These are the activations of a small neural network, seen along a few directions. Each row is one input.
Each table varies a few parts of the input and shows all the possible inputs, shuffled.
A made-up example of a description, with smaller parts first: one of 5 places around a ring, together with either a single point or (one of 2 separate values, together with one of 4 places along a line) or one of 11 places along a line.
Shared parts are said once, and a part with two or three values counts as separate values.

Table:
x1: [ -9 -25  -9  -5   8   5  23  46 -53   4 -13   8  28  -7  32  -9  10 -35]
x2: [-26  14  -6   9   0  26  -4  21  10  -3   1  26  15   4   9  -6  40  -4]
x3: [-17   0  -2 -23 -10 -19  13 -16   4 -13 -27 -26 -31 -27 -16  18   6  -1]
x4: [ 19   1 -17 -14   6  12  15 -17  -9 -24 -18 -21 -55 -30 -33  23  -6  -1]
x5: [ -1  -9  -7  11   5  16  27  45 -32  10   6  20  57  11  19  17  27 -23]
x6: [ -8  24  12   8  -3 -11  21 -10  35 -10  -8 -21 -15  -6 -23  29  20   2]
x7: [ 26  27   1  11   8  22  20  -9  16 -22  -3 -10 -36 -23 -45  32  13   2]
x8: [  41  -28   26   -5   11  -26  -45  -55  -23   40   36   -3   11   45
   35  -56 -104    9]
x9: [-34 -13 -14 -32 -17  -6 -16   3  17  -7 -21   3 -29 -14   0  -1  17  10]
x10: [-26  11  -2   4 -12  -6  -5  13  45  -6   1   3 -11   6  -1   9  33  12]
x11: [-32  -5 -32   1  -4   8  -8  13 -27 -12 -15   1  13  -8  21 -24  20  -2]
x12: [ 67   1  50  35   8 -20 -42 -34  18  43  61  20  54  48   2 -32 -76  30]
- Changing only one part turns x12 into x8. The same change can be made to x7. Which row results? => x4
- Describe the family of inputs behind these rows. => one of 2 separate values, together with either a single point or one of 5 places along a line
- A walk changes only the place on the line of 5. It starts at x7 and steps to x6. List the rest of the walk in order. => x10, x2, x5

Table:
x13: [ 17 -13  34 -10  14  31 -30  10 -19   5  33  69  54  32  62 -12   1   7]
x14: [ 65  10  19 -28  28  34  32 -25 -23   2   0 -40 -44 -15 -31  12 -48 -25]
x15: [-67  -3 -14 -40   7  -7  21  49 -47  -2 -36 -12  28 -37  31  41  42 -12]
x16: [ 47 -32  -5 -35  -8 -25 -34 -37 -62   2  19 -17 -11  -3  38 -48 -53  22]
x17: [-32  52  -5  -4 -40 -39  21  10  74 -17 -29 -24 -41 -18 -79  41  66   1]
x18: [ 10 -54 -14  -4   4 -46 -37 -58 -14  21   9  -3 -37  23  46 -84 -72  53]
x19: [ 31  -3  49  34  -3 -47 -26 -75  68  47  45  25  18  39 -21  23 -46  27]
x20: [-14 -17   5  15   4 -11 -52 -18  25  34  31  90  52  57  35 -60 -13   2]
x21: [-31  32 -23  25 -34  12   2  61  75 -48  -2  -3  -5 -47 -36   6  94  16]
x22: [-30 -14 -33 -36  -8  12  15  11 -59 -48 -46 -38 -39 -40   2   0  -9  31]
x23: [-10 -55  28 -18   4 -14 -22  11 -47  45  25  -2  40  16  61 -15 -40 -17]
x24: [-79 -18 -46 -19 -32 -30   5  32   0 -15 -75 -13  -7 -35  44  16  82 -29]
x25: [  19    0    3   -3    3  -17  -30 -101   49   41   21   -2  -29   24
  -20  -49  -87   27]
x26: [  0  35   6  53   9  15  22  69   8 -24  16  12  -3 -37 -29  29  68  -2]
x27: [ 66  20  58   2 -10 -19   4 -29  22  30  67  -8   2  17 -41  14 -40   3]
x28: [-63   2  -7  -7 -32  43   3  49  36 -37 -50  37 -13 -33  28   7 103 -17]
x29: [ 15 -15  -4  -9   6  77  12  57 -29  -5  18  41  31  28  38  21   3 -39]
x30: [-44  33 -44 -20  -6 -11 -15 -34  37 -49 -58 -43 -79 -13 -56  23  35 -17]
x31: [ 28  15  16   7  36  -7 -13 -95 -16  14  13 -36 -18  42 -22 -29 -65   9]
x32: [ 32  25  28  80 -13 -15 -49 -20  58  17  45  42  57   0  21 -23 -13  37]
x33: [-61 -30 -36 -40 -19   3  -7  22   1 -55 -80 -44 -65 -59 -16 -17  15  23]
x34: [ -3  30  -9   6 -22  17  54  -2  31   1  -3 -29 -11  -8 -71  60  23   0]
x35: [ 64  -1  42  13  11  26  39  17   7  28  26 -20 -16  10 -37  76 -30 -18]
x36: [-13  43  -9 -22  26   3  35 -20 -11 -23 -29 -27 -70 -23 -57  20  -5   2]
x37: [ 41  29  -2  55   4   3 -15   1  10  14  58  19  67  29 -11 -20   7   6]
x38: [ 32 -34 -51  -8  25  18  19 -31 -87 -17 -38 -32   9  -7  32  21 -45   2]
x39: [-20 -51  22   5   0 -72 -32 -18  -5  66  16  26  35  25  61 -67 -39 -13]
x40: [ 10 -25  -9 -47   1   0  16  53 -59  14  -1 -14  32  13  43  10  -6 -56]
x41: [ 43  28  -4  62  33  18  36  46 -12 -18  30   4  49  19 -12  13  17 -18]
x42: [-52  10   5  -7  12  48  27  66 -10 -23 -25  40  13   3  -4  -8  54  -8]
- Changing only one part turns x16 into x38. The same change can be made to x13. Which row results? => x29
- Describe the family of inputs behind these rows. => one of 5 places along a line, together with one of 6 places around a ring
- Which other rows does x20 become when the place on the ring of 6 takes its other values? List them by row number. => x18, x19, x25, x32, x39
- Which other rows does x40 become when the place on the line of 5 takes its other values? List them by row number. => x15, x23, x24, x39
